A small network was trained on made-up records. Each row is its average activation on records with the value named, seen along a few directions.
Values that are neighbours, or in one group, have similar rows; names and order tell nothing.
In the rows, zero is written as 500.
Random noise pushes rows far along 3 fixed directions. That doesn't count. These rows show it; they differ only by the noise:
[310 463 731 525 645 530 384 471 741 388 575 348 358 564]
[331 490 732 468 677 460 399 517 692 404 500 458 450 601]
[402 580 654 540 449 550 537 471 690 411 524 441 519 766]
[584 605 535 375 529 470 492 537 377 463 385 585 509 568]
[606 650 500 435 393 534 570 502 405 461 418 552 538 671]


Tef, 24 values:
y5: [530 414 542 643 475 645 593 475 682 497 557 468 492 462]
y16: [730 542 360 369 550 597 344 503 112 648 431 478 430 189]
y1: [364 564 654 559 494 433 464 563 725 578 628 457 583 510]
y6: [391 375 553 431 702 350 486 614 473 420 287 715 737 607]
y3: [559 681 450 530 323 653 611 381 497 471 503 467 490 666]
y7: [634 604 278 510 448 678 429 422 237 519 528 385 344 422]
y4: [138 395 533 619 597 433 421 410 850 404 674 407 523 723]
y22: [561 492 333 513 370 500 547 542 420 697 544 516 624 490]
y12: [272 382 453 567 543 394 566 451 701 423 538 559 528 647]
y11: [579 519 591 621 332 659 585 490 596 499 550 403 442 492]
y9: [574 522 551 449 505 494 544 469 443 412 382 591 446 466]
y8: [608 432 469 502 536 501 546 516 376 409 395 578 453 426]
y23: [424 356 536 474 831 484 298 591 424 582 483 568 616 322]
y17: [497 451 438 462 454 319 606 466 506 422 373 626 521 534]
y15: [563 540 532 529 343 473 581 527 562 580 517 482 492 367]
y19: [507 535 663 411 693 470 393 575 444 563 447 545 531 347]
y2: [330 361 489 615 608 612 363 462 593 408 590 327 465 532]
y24: [424 191 576 581 716 606 307 499 642 494 590 343 331 207]
y10: [604 652 391 431 369 332 690 515 396 471 383 726 541 647]
y13: [683 464 334 449 360 445 635 574 374 663 463 637 652 465]
y21: [228 432 626 379 880 216 260 545 557 452 536 544 469 462]
y14: [443 373 614 497 592 367 545 603 602 552 513 555 570 321]
y20: [513 569 458 509 416 524 489 498 527 662 648 389 549 471]
y18: [323 465 657 409 668 288 337 525 583 423 530 446 357 476]
Each value of Tef is a pair of two hidden parts, and every pair occurs once (6 first parts, 4 second parts).
Changing only the second part turns y17 into y14. y18 has the same second part as y17; what does that change turn y18 into?
> y1
Changing only the second part turns y4 into y22. y10 has the same second part as y4; what does that change turn y10 into?
> y15
Changing only the second part turns y7 into y16. y3 has the same second part as y7; what does that change turn y3 into?
> y19
Changing only the second part turns y24 into y6. y23 has the same second part as y24; what does that change turn y23 into?
> y2
Changing only the second part turns y11 into y9. y5 has the same second part as y11; what does that change turn y5 into?
> y8
